A small network was shown many inputs. Here are its activations along a few directions, one row for each input.
Each table varies a few parts of the input and shows all the possible inputs, shuffled.
A made-up example of a description, with smaller parts first: one of 4 places along a line, together with either a single point or one of 11 places around a ring or (one of 3 separate values, together with one of 5 places around a ring).
Shared parts are said once, and a part with two or three values counts as separate values.

Other details of the inputs shift rows strongly along three fixed directions, in all tables alike. That doesn't count.

Table:
R1: [ -3  -9  -3   7 -10   7   3  11  17  13 -18]
R2: [ -3 -14  -4   4 -10 -15   5   8  21  12  -5]
R3: [  5 -12  14 -11   5 -15   4   5  19   4  -7]
R4: [-38  30 -30 -15  -8  15 -30  -6 -35 -18  40]
R5: [-45   4  -2 -31 -26   6   6  -2 -34  22  14]
R6: [-34  25 -15 -22  18   5 -26 -13 -31 -36  35]
R7: [  6 -11  15 -10   3  -9   1   6  18   4 -10]
R8: [ 10  10 -23  17  28  -8 -21 -18  12 -29  15]
R9: [ 81  -8 -17  15 -25  26  41  -6 -60 -39  21]
R10: [ -8 -14  -3   7  -7   0   8   7  15   9 -19]
R11: [  9  -7   7   0   3  -4   0  -8  15  18 -12]
R12: [  1   1  14  11  -1  -2   3   7  10  14 -18]
R13: [  6   8 -20  22  30   6 -18 -18   8 -32   1]
R14: [  3   2  14  10  -3 -11   3   7  14  14 -10]
R15: [-43   8  -2 -31 -27  16   2   2 -34  27   9]
R16: [  3 -11   6   1   8  -6   9 -12  12  13 -16]
R17: [  6 -10  16  -9   3  -3  -1   7  18   6 -12]
R18: [ -3  -2  15  11   2 -12  12   3  11   9 -14]
R19: [  6 -11  16  -7   3   5  -1   8  16   6 -15]
R20: [ 63 -34  -1  -3 -62  -1  70  14 -50  -1  15]
R21: [  3  -4  -6   5 -11  10  -3  20  20  21 -13]
R22: [  6   9 -23  19  31  -9 -17 -20  11 -32  12]
R23: [ -1  -8  -3   6 -12   5   2  12  19  14 -16]
R24: [ -8 -16  -4   6  -7 -11   9   5  17   9 -12]
R25: [-30  19  14 -24 -20   6  -1   1 -34  27  13]
R26: [  8   5  11  10  -2   0  -4  16  12  22 -14]
R27: [  4 -11   6   0   8 -12  10 -13  14  13 -12]
R28: [ 10  -9  15  -7   4   9  -7  15  17  13 -12]
R29: [  4  18 -14  28  22 -14 -18  -3  12 -33  18]
R30: [-30  18  14 -26 -20  -6   2  -2 -33  24  22]
R31: [  4 -12  16  -6   4   6   0   7  14   6 -17]
R32: [  1   6 -13  10  32  -8 -19  -5  15 -44   9]
R33: [-28  11   5 -36 -11  -1  -5 -17 -28  28  20]
R34: [ -2 -12  -4   4 -12  -9   3   9  21  13  -8]
R35: [ -2  -3  14   9   2 -21  13   3  14  10  -5]
R36: [  0 -14  15  -8   7  -5   7   3  13   1 -17]
R37: [  4  17 -13  32  22   5 -18   0   7 -32  -1]
R38: [ -3  -3  14  10   2 -17  13   2  13   9  -9]
R39: [  1  16 -13  32  25   0 -15  -4   7 -36   2]
R40: [ 81  -7 -17  14 -26  26  37  -6 -57 -38  23]
R41: [ 13  11 -19  20  25  10 -24 -14  11 -25   3]
R42: [-31  23 -10 -20  15  21 -29  -8 -31 -28  25]
R43: [-25  16   6 -35 -10  16 -12  -7 -30  38  15]
R44: [  0 -15  15  -7   7  -1   6   4  13   1 -19]
Description of these inputs: one of 4 separate values, together with either a single point or one of 10 places around a ring.
Q: Changing only the choice among 4 separate values turns R36 into R16. The same change can be made to R19. Which row results?
A: R41
Q: Changing only the choice among 4 separate values turns R8 into R3. The same change can be made to R22. Which row results?
A: R32
Q: List by row number the other rows that have the choice among 4 separate values in common with R23.
A: R1, R2, R4, R5, R10, R15, R20, R21, R24, R34
Q: Change only the choice among 4 separate values in R40. List by row number the other rows that result.
A: R1, R12, R31
Q: List by row number the other rows that have the choice among 4 separate values in common with R35.
A: R12, R14, R18, R25, R26, R29, R30, R37, R38, R39

Table:
R45: [  8   1 -10   5   1  11  -6   2  -7 -12   5]
R46: [  4   8 -12  12  -4   8  -1   3  -6 -11   6]
R47: [ 21 -17  19  12   8 -10  11   1  31  12 -29]
R48: [-16  -1   9 -17 -18  -1  11  -4 -16  29   3]
R49: [  8   1  -2  -2   8   1   0  -3  -5 -20  10]
R50: [  4   5 -11  11  -3  12  -4   7  -8 -12   3]
R51: [-20  -2  10 -27  -8   1   3   0  -8  20   0]
R52: [-21   2   9 -23  -5   6  -4  -1  -7  21  -3]
R53: [  4  -1 -11   5   0  -2   0  -3  -5 -16  11]
R54: [-26   3   3 -16  -9   6  -7  10  -4  18  -3]
R55: [ 16 -20  10   8   7 -12  10   7  37   8 -27]
R56: [  5  -1 -11   3  -1   2  -3   0  -5 -16   9]
R57: [ -9  -4  23 -26 -16 -11  22  -4 -27  29   4]
R58: [-18  -4  18 -30  -7   1   6  -2 -10  19   3]
R59: [  9   5  -7   3   3  10  -4  -3  -8 -13   3]
R60: [  5   4 -10  11   0  -4   1  -5  -7 -11  11]
R61: [-22  -1   5 -18 -18  -2   3   7  -8  18   1]
R62: [ 16  10   1   5   7   3  -9  -6 -10  -9   7]
R63: [  3   1 -12   5  -5   5  -4   8  -5 -17   5]
R64: [14 11 -6  6  5  5 -7 -3 -8 -7  6]
R65: [-26   4   4 -13  -9   7  -6   9  -5  20  -3]
R66: [ 20 -16  12  14   4  -8  12   3  32  14 -30]
R67: [  2   3 -12   8  -6  -2  -1   3  -4 -17   9]
R68: [11  9 -9 11  2  8 -6 -1 -7 -4  9]
R69: [ 18 -19  10   8   7  -4   6   9  36  10 -30]
R70: [ 18 -18   8  18   0  -6  12   5  31  16 -26]
R71: [  3   8 -11  13  -5  -3   1   0  -4 -12  11]
R72: [  2   4 -11  11  -7  -5   0   1  -4 -16  11]
R73: [  6   2  -1   3  10  -8   4  -6  -9 -18  11]
R74: [ 20 -19  19  11   9  -5   6   3  33  11 -30]
R75: [-19  10   6 -10 -12   6   0   7  -8  30   3]
R76: [  6   1  -1   1  10  -4   3  -5  -7 -19  11]
R77: [-16  -5  14 -27 -16  -6  16  -2 -16  24   3]
R78: [  7   7  -8   7   5  -6   2  -7  -9 -13   9]
R79: [  7   2 -10   8   1  12  -5   0  -8 -11   4]
R80: [  7   0 -11   3   1  10  -6   3  -6 -13   6]
R81: [  3   8 -12  13  -5   3   0   1  -5 -12   8]
R82: [-14  -5  15 -26 -19  -9  21  -2 -20  27   4]
R83: [ 12   3   0  -1   6   9  -6  -4  -7 -16   6]
R84: [  8   7  -8   6   4   0   0  -7  -8 -13   6]
R85: [  4   1 -10   8  -1  -5   1  -4  -6 -15  12]
R86: [ 11   1  -1  -3   6   9  -5  -3  -5 -17   7]
R87: [-95  28 -15  -1  61  -8 -82 -12  62   1  -9]
R88: [ 20 -17  18  14  10 -15  13   0  30  12 -28]
Q: Changing only one part turns R68 into R62. The same change can be made to R87. Which row results?
A: R58
Q: Describe the family of inputs behind these rows.
A: one of 4 places along a line, together with either a single point or one of 10 places around a ring
Q: List by row number the other rows that have the place on the line of 4 in common with R82.
A: R51, R52, R55, R59, R64, R66, R69, R77, R78, R84
Q: Change only the place on the ring of 10 in R54. List by row number the other rows that result.
A: R46, R50, R61, R63, R65, R67, R71, R72, R81

Table:
R89: [-53  29 -19  29  47 -24 -52 -11  48 -18   3]
R90: [ 69 -16 -14  54 -16 -20  39  16  15 -24  -6]
R91: [ 41 -54  48  -9 -17 -36  61   4  37  44 -48]
R92: [ 16  19 -36  31 -21  -2   9   0 -38 -34  40]
R93: [-36   5   8 -29   0 -16   9 -16 -22  16  15]
R94: [ 19  11  -7 -12  -8  26  -1  -7 -33  -6  18]
R95: [-52  13  17   2  32  -2 -46   1  61  41 -36]
R96: [ 50 -19   3  38 -20  12  23  18  21  21 -35]
R97: [ 28  24 -27  24 -18  33  -2   4 -40 -25  22]
R98: [ 19  -9 -38  -8 -23  45  -9  30 -28 -53  14]
R99: [-13   5  27 -40   9  12  -7  -6 -25  15   7]
R100: [-20   9  12 -32   3  18  -6  -8 -24  25   5]
R101: [  2 -30 -42  50  31 -11 -27  28  92 -68 -22]
R102: [-32   0  19 -35   3 -18   7 -21 -22   8  12]
R103: [-25  22   3 -19 -17  19  -9   5 -25  33   5]
R104: [-14  18  -7   1  53   9 -53 -15  27 -24  -2]
R105: [-40  -4  13  -8 -36 -21  19   4  -5  62  -4]
R106: [ 24  10 -25  11  -5  -4  10 -14 -35 -42  35]
R107: [-14   3  23 -38   6  14 -10 -12 -23  17   6]
R108: [ 29 -35  41  -8  -2 -32  45  -1  20  12 -27]
Q: Changing only one part turns R99 into R108. The same change can be made to R103. Which row results?
A: R90
Q: Describe the family of inputs behind these rows.
A: one of 2 separate values, together with either a single point or one of 9 places along a line
Q: Change only the choice among 2 separate values in R101. List by row number the other rows that result.
A: R98

Table:
R109: [ 32 -13  -7  -8 -10  15   7   6 -13  -8  -1]
R110: [ 26  -6  -8  16 -12  18  14  -5 -19  -1  -3]
R111: [-37   8   3 -52 -17  18 -11  -1 -41  20  19]
R112: [ 21 -11  -6   9 -15 -17  23   6  -8 -23   6]
R113: [ 31 -14  -8  -4  -7  16   5  -2 -17   0   5]
R114: [  8 -11  28   8   8 -23   3   5  42  23 -27]
R115: [-11  30 -58  32  27   8 -40 -11  10 -57  30]
R116: [-19  22 -49  39  33   7 -48   2  16 -71  30]
R117: [  7 -11  21  11  -1  -9  -3  17  48  31 -32]
R118: [-32  22   4 -32 -22  14 -12  -8 -40  37  29]
R119: [ 27  -2  -9  12 -14  17  16  -1 -16  -5  -7]
R120: [-41  16  10 -31 -11   9   3 -26 -49  28  20]
R121: [ 26  -4  -6  13 -15  16  16   3 -15  -9  -9]
R122: [ 35   0   5   7  -9  -4  13  -9 -19   2  14]
R123: [-81  49 -38 -17  29  -7 -57 -28 -26 -32  49]
R124: [ -8 -23  20  19   8  -2   0  16  49  21 -50]
R125: [ 35   2   0   7 -20   8   9  10 -10   0   5]
R126: [ -1 -26  17  -5  11  -4  -6  18  54  23 -44]
R127: [ 33   1   3   7 -22   7  10  17  -7  -7   3]
R128: [ 24 -12 -13  12 -11 -12  21 -11 -16  -6  13]
R129: [  5 -23  10  -6  10  -3  -5   6  44  32 -38]
R130: [ 24  -5  -5  13 -15  16  15   6 -14 -12 -10]
R131: [ -8  28 -50  28  35 -10 -36 -21   0 -61  31]
R132: [ 36   4   4   3 -10  -6  15  -5 -16  -2  10]
R133: [ 31  -9   2 -11   2   3  18  -6 -13 -15   7]
R134: [ 23 -11 -20  15 -20   5  19   0  -8  -1  12]
R135: [ 24  -5  -3  12 -16  16  16  11 -12 -16 -12]
R136: [ 27  -1   0  10  -5   4  22 -12 -18 -10  -2]
R137: [ 35   2   8   4 -11  -6  15  -1 -15  -7   9]
R138: [-36  13  -9  13  71 -11 -57  -9  70 -35 -15]
R139: [ -9  16 -34  17  43  19 -55   1   9 -65  19]
R140: [  2 -23  24  -6  22 -15   4   1  49  17 -32]
R141: [ 25   4   4  19   8  -7  25  14 -21  -6   6]
R142: [ -5 -25   5  16  -5 -16   9  16  56  25 -33]
R143: [-32  13   7 -55  -5   6   0 -19 -41  22  25]
R144: [  6 -10  30   7   8 -24   2   9  46  20 -30]
R145: [-40   6  19 -54  -6   8   1  -7 -40  11  28]
R146: [-51   6   7 -37 -21 -11   4  -3 -43  13  30]
R147: [ 36   4  -3   6 -20   8  10   7 -11   4   7]
R148: [-68   8  32 -33  -5  -5 -26  12  19  61 -12]
R149: [-40  19  -9  36  64 -11 -52 -12  65 -36 -25]
R150: [-58  -4  27 -47  14  -8 -12 -19  11  61  -8]
R151: [-48  14  20 -35 -13   8   4 -10 -48  13  18]
R152: [ -8 -24   7  15  -6 -17   9  21  60  22 -36]
R153: [ 30  -3  15   7  -9  -6  13   7 -12 -14  10]
R154: [-74  -3  22 -36  -5 -29  -6  -5  15  54 -11]
R155: [ 27  -3   3  11  -5   4  22  -9 -17 -15  -3]
R156: [ 23  -9 -18  12 -23   3  20   8  -5 -10   7]
R157: [ 24  -4   5  12  -5   3  22  -6 -16 -19  -4]
R158: [ 25   6  -6  21  -2   8  21  27 -16   2   1]
Q: Describe the family of inputs behind these rows.
A: one of 2 separate values, together with either a single point or (one of 4 separate values, together with one of 6 places along a line)
Q: Changing only the choice among 2 separate values turns R127 into R144. The same change can be made to R130. Which row results?
A: R157
Q: Changing only the choice among 2 separate values turns R117 into R114. The same change can be made to R121. Which row results?
A: R155
Q: Change only the place on the line of 6 in R126. List by row number the other rows that result.
A: R109, R111, R113, R129, R139
Q: Start at R145 and move only the place on the line of 6, one step at a time. The first step leads to R138. Which rows follow, in order?
A: R140, R133, R143, R150
